<74>: [ 70  92  60  92 -74  72 -85]
<22>: [-16 -77  48   4  21 -75 -38]
<25>: [-36  72  41 -36  37  75  72]
<162>: [ 73 -73   9 -12  83  35  62]
<94>: [ 19 -76 -60  41   2 -93  60]
<53>: [ -6  66  61  21  10 -85 -41]
<101>: [ 54 -67 -39  26 -57 -22  26]
<110>: [-55  43 -65 -90 -65 -65 -65]
which: [ 73 -73   9 -12  83  35  62] => <162>
dup <110>:  => [-65]
dup <101>:  => [26]
dup <74>:  => [92]
which: [-36  72  41 -36  37  75  72] => <25>
which: [ 54 -67 -39  26 -57 -22  26] => <101>

<36>: [ -8   6   6 -54   5   6   5   6 -21]
<109>: [-24  -7  36  -7 -19 -47   5 -19  -7]
<158>: [-30 -20  31 -23 -18 -49   1 -18   1]
<114>: [-17   2  30 -39 -13 -27   6 -16 -26]
<154>: [ 43  70   5 -35 -15  11  17  37 -28]
<49>: [-17  -2  34 -35 -16 -31   6 -18 -24]
which: [-17  -2  34 -35 -16 -31   6 -18 -24] => <49>
which: [-30 -20  31 -23 -18 -49   1 -18   1] => <158>
which: [-17   2  30 -39 -13 -27   6 -16 -26] => <114>

<188>: [ -3 -12   0  25  -1   5 -29 -15  18 -36   0 -14 -12 -22  10   1  43 -29
  44 -10 -23  12  12  48 -36 -14 -10  -3 -12  27]
<132>: [  0 -29 -29  32   0   2  -9  11  17 -26  -5  -6  15 -17   7 -23  42   7
  52  16  33  24  -9  33 -22  15 -34  21 -14   3]
<169>: [-13 -30 -29  32   2   4  -8  11  17 -26  -6  -6  15 -19   8 -24  43 -13
  51  16  32  23  -9  33  15  15 -33  20 -13   4]
<71>: [-17 -32   2   6  33  21  -2  -7  -7 -17 -24  -6 -12 -22  11 -15  31 -45
  15   4 -70  -7  19  14  -1  -9  13 -12   9  30]
<161>: [  1  10  -6  19 -42 -43  -1  32  18  20  19  -4  11  56 -31  18 -27  24
  22  10  30   7 -17  -6  12 -14 -17  20  11 -14]
<186>: [ -6 -41 -28  20  29  26   3   9  12 -22 -22   0  14 -37  22 -39  47  -7
  34  21   9  15  -1  21 -10  24 -22  11 -11   9]
<113>: [-19 -31   5   0  36  19   5  11  17  -6 -26  -3 -11 -13   7 -15  20 -44
   4   7 -77 -12  18   0  12  -9  18 -13  16  27]
<182>: [  2  -1   2  28 -15  -5 -34 -19  16 -35   9 -15 -11 -13   5   9  38 -20
  46 -15  -6  16   7  51 -43 -17 -16   0 -16  22]
<119>: [ 13 -41 -28  34  29  26   3   9  12 -22 -22  -9  14 -37  22 -39  47  -7
  34  21  19  15  -1  21 -10  24 -22  11 -11   9]
<143>: [-19 -31   5   0  36  19   5  11  17  -6 -26  -3 -11 -13   7 -15  20 -44
   4   7 -77 -12  18   0 -26   9 -27  15 -24 -17]
<47>: [  1   6  -1 -22   4  -1  31  21 -16  38  -6  14  14  19  -7  -6 -42  27
 -38  16  16 -15 -13 -52  39  12   8   4  15 -22]
which: [-19 -31   5   0  36  19   5  11  17  -6 -26  -3 -11 -13   7 -15  20 -44
   4   7 -77 -12  18   0 -26   9 -27  15 -24 -17] => <143>
which: [  2  -1   2  28 -15  -5 -34 -19  16 -35   9 -15 -11 -13   5   9  38 -20
  46 -15  -6  16   7  51 -43 -17 -16   0 -16  22] => <182>
which: [  0 -29 -29  32   0   2  -9  11  17 -26  -5  -6  15 -17   7 -23  42   7
  52  16  33  24  -9  33 -22  15 -34  21 -14   3] => <132>
which: [ 13 -41 -28  34  29  26   3   9  12 -22 -22  -9  14 -37  22 -39  47  -7
  34  21  19  15  -1  21 -10  24 -22  11 -11   9] => <119>

<7>: [ 59  -8 -53 -23 -32   3 -53]
<105>: [ -2   2 -27 -26  19  -3  -9]
<189>: [-32  -7  40  50 -38  -2  -7]
<21>: [-14 -14  -3 -22 -28  70  71]
<139>: [-20 -49 -16  -6 -23 -29 -30]
<97>: [-14 -49 -16  -6 -22 -30 -33]
<165>: [-24 -53   5 -27  15 -30 -40]
<78>: [ 59  -8 -13 -23 -32   3  21]
<75>: [ 11  -3  -7   7  13 -21  -7]
<33>: [ 29  50 -25  -6  -2   5   8]
<95>: [-20 -49 -12  -6 -23 -29 -30]
dup <75>:  => [-7]
dup <7>:  => [-53]

<66>: [-36  24 -22   4  37  24  43]
<187>: [-25   9  25  35  66  37  10]
<57>: [ 63 -31  -9  18 -37  -8 -10]
<123>: [-46  29  -6  -1   0  41 -12]
<81>: [-22 -12 -43 -22  -3  20   1]
<142>: [-41  31 -15 -46  26  -4  18]
<61>: [  5 -16  10   5   3 -20 -22]
<176>: [ 13  11  21  14  13 -19 -14]
<156>: [-33   4 -33 -33   4  75   4]
<67>: [ 80 -29  -5  17 -60 -18 -20]
dup <176>:  => [13]
dup <61>:  => [5]
dup <66>:  => [24]
dup <81>:  => [-22]
which: [ 80 -29  -5  17 -60 -18 -20] => <67>

<200>: [-11  -1   5  -1   1  -2  -1  -3   0  -9   0 -12  -7   1  -1  -9  -2 -11
  -1  -9  -8  -5  -1   0  -2   1  -4   1  -2 -11   3  -1  -5   2  -1   0
  -7   2  -4 -11  -2  -1]
<140>: [ -4  -2   1  -1   2  -3  -1  -7  -1  -8  -2 -11   0  -2   0  -8  -3 -14
  -2  -3 -10  -2  -5   0   0  -4  -3  -5  -1  -3  -1  -5  -4   2  -1  -4
  -6  -2  -1 -11  -7   1]
<112>: [ -9 -12 -10  10  -7  20  -4  34   1   2  11   1 -19  15  10  -6  -7  70
  -3 -42  48  -9  26 -19 -12  28  -8  28  -6 -11   7  28  14  -4  -5  29
   2  14 -11  14  52 -16]
<126>: [ -3 -10  -9   4 -13  -1  -3   3  -4   6   0   7 -15  -8  -3   4  -2  12
  -2 -35   7  -3  -1 -20 -14  -9  -4  -7  -5  -5  -6  -7  12  -5  -2  -7
   8  -4  -8   8   0 -13]
<135>: [ -3  -9  -8  -2 -12   1  -2   3  -3   2  -5   4 -14  -5   0   1  -4   7
   0   5   5  -4   2 -19 -11  -9  -3  -5  -5  -7  -8  -8  13  -4  -3  -1
  13  -5 -10  27  11 -15]
<82>: [ -3  -9  -8  -2 -12   1  -2   3  -3   2  -5   4 -14  -5   0   1  -4   7
   0 -30   5  -4   2 -19 -11  -9  -3  -8  -4  -5  -5  -6   1  -2  -3  -2
   3  -5  -8   6   0 -12]
<32>: [ -1 -11  -9  -4 -15  -1   0   1  -5   9  -8  14 -14  -9  -3   7  -4  11
  -1 -34  12  -4   1 -23 -14 -15  -2 -13  -1  -4  -7 -13   5  -3  -3  -6
   8  -9  -9  16   0 -13]
<216>: [ 16 -13 -11  -5 -19  -3   0  14  -5  39 -12  62 -15 -11  -3  26  -7  43
   2 -40  31  -1  18 -27 -15 -16  -3 -19  -3   4 -10 -17  15  -4   0 -13
  26 -11 -11  44  -3 -14]
<86>: [-10  30  16  20  47  10  -3  -5  15 -15  32 -15   9  41   7 -13  -6 -19
  -3  36   8 -15  -2  74  48  62  -8  54  -5 -11  30   8  -8  -1   0  28
 -12  36 -15 -17  13   8]
<11>: [ 19   4   2  -7 -12  -9  -7 -14  -5  -7 -12  -2  30  -7  -5  10  12 -26
   7  49 -18  18  -9 -11  -5 -24  16 -22  14  23 -11 -20  -6   3  10 -17
  -3 -13  10  -9 -18  20]
<168>: [ 34   0  -4  -5 -19  -9  -3 -14  -5  18 -13  28  26 -15  -6  34  20 -25
   8  27 -14  32  -9 -23 -12 -26  28 -24   9  30 -13 -20  -2   4  14 -18
  10 -14   7   0 -17  13]
<133>: [ -4  10   6  -4   5  -7   2 -13  -2 -12  -5 -16  21  -6  -4  -9   1 -24
   0  51 -17   3  -8  17   8 -12   2 -12   5   2  -1  -9  -7   3   3 -12
 -10  -6  11 -15 -15  18]
which: [ -3 -10  -9   4 -13  -1  -3   3  -4   6   0   7 -15  -8  -3   4  -2  12
  -2 -35   7  -3  -1 -20 -14  -9  -4  -7  -5  -5  -6  -7  12  -5  -2  -7
   8  -4  -8   8   0 -13] => <126>
which: [ -9 -12 -10  10  -7  20  -4  34   1   2  11   1 -19  15  10  -6  -7  70
  -3 -42  48  -9  26 -19 -12  28  -8  28  -6 -11   7  28  14  -4  -5  29
   2  14 -11  14  52 -16] => <112>
which: [ 19   4   2  -7 -12  -9  -7 -14  -5  -7 -12  -2  30  -7  -5  10  12 -26
   7  49 -18  18  -9 -11  -5 -24  16 -22  14  23 -11 -20  -6   3  10 -17
  -3 -13  10  -9 -18  20] => <11>
which: [ -3  -9  -8  -2 -12   1  -2   3  -3   2  -5   4 -14  -5   0   1  -4   7
   0 -30   5  -4   2 -19 -11  -9  -3  -8  -4  -5  -5  -6   1  -2  -3  -2
   3  -5  -8   6   0 -12] => <82>
which: [ -4  -2   1  -1   2  -3  -1  -7  -1  -8  -2 -11   0  -2   0  -8  -3 -14
  -2  -3 -10  -2  -5   0   0  -4  -3  -5  -1  -3  -1  -5  -4   2  -1  -4
  -6  -2  -1 -11  -7   1] => <140>

<171>: [ -4 -70  34 -10  35 -53  -9  -7  35]
<103>: [  9  14   7  41   9 -21 -56 -34 -27]
<28>: [-70 -34 -36  -8 -34   7  20   7  13]
<99>: [ -3 -36  24 -14 -25  19   7  10   8]
<121>: [ 11  11 -13 -35   9  32  11  11 -13]
<100>: [ -6 -30 -34 -67  -9  45  45 -45   9]
<72>: [-30  17 -10  10  13  19  18   6  29]
<35>: [-15  29   9   2  29   3  56  25  -1]
dup <35>:  => [29]
which: [ -3 -36  24 -14 -25  19   7  10   8] => <99>
dup <100>:  => [45]
dup <103>:  => [9]
dup <171>:  => [35]

<149>: [ -9  -5 -13  41 -45 -10  15  -5]
<8>: [-50  32  -1  -6  79 -13 -20 -59]
<177>: [ 32 -59 -22 -19 -52 -26  22  11]
<59>: [-42 -21  57  25   2   2   2  -6]
<56>: [-50  32  -1  -6 -56 -18  20   9]
<41>: [-55  29   7 -17 -26 -65  60  50]
<152>: [ 16  16  16  16  27 -15 -41 -57]
<131>: [ -4  52 -24   7 -10 -31 -39 -45]
<144>: [  6  -2 -43  26   0 -67  67  31]
<128>: [-16 -14 -23  70   8  -8   0 -50]
<159>: [-66 -45  60 -24  52  25  12 -19]
dup <59>:  => [2]
dup <152>:  => [16]

<167>: [ 70 -76 -28   4  60 -46  60 -91   3 -43]
<147>: [ 72 -79 -40  10  58 -48  11 -95   6 -39]
<12>: [ 63 -69 -38   4  54 -71  -8 -73  -4 -29]
<115>: [ 70 -76 -38   4  51 -72  -2 -76 -10 -33]
<40>: [ 76 -71 -19  -1  56 -67 -18 -67 -13 -27]
<44>: [ 66 -68 -30   3  56 -70 -13 -70  -6 -26]
<79>: [ 73 -77 -28  -8  61 -50  15 -78  -9 -47]
<39>: [ 70 -76 -38   4  60 -46  13 -46   3 -43]
<83>: [ 80 -81 -28  10  49 -56   5 -82  -9 -37]
<129>: [ 80 -72  -2  -2  57 -65 -21 -67 -17 -27]
dup <39>:  => [-46]
dup <167>:  => [60]
dup <129>:  => [-2]

<93>: [71 19 19 44 44 19  8]
<125>: [ 44  44   6  44   1  44 -45]
<73>: [ 52  13  -7  55  26 -36  55]
<14>: [ 22  34  -9  18 -63 -47 -60]
dup <73>:  => [55]
dup <125>:  => [44]
which: [ 22  34  -9  18 -63 -47 -60] => <14>
which: [71 19 19 44 44 19  8] => <93>
which: [ 44  44   6  44   1  44 -45] => <125>
which: [ 52  13  -7  55  26 -36  55] => <73>

<141>: [ 19 -21  46   1  -2  -5 -38  20   0]
<179>: [-11 -19  -6  50  -6 -12  11  12 -71]
<31>: [  9 -42 -10 -20   5  -2  22  12  22]
<55>: [  9 -36 -42  36  36  22   5  36  18]
<145>: [ 19   7 -29  11  11  15  12  -3  25]
<48>: [-10  28   7 -10 -22  -4  16 -10 -24]
<107>: [-10  24  -7  -6  27  34  65   6  26]
<120>: [-18  14  -9  14   4 -10  40  -3  -2]
dup <55>:  => [36]
dup <145>:  => [11]
dup <31>:  => [22]

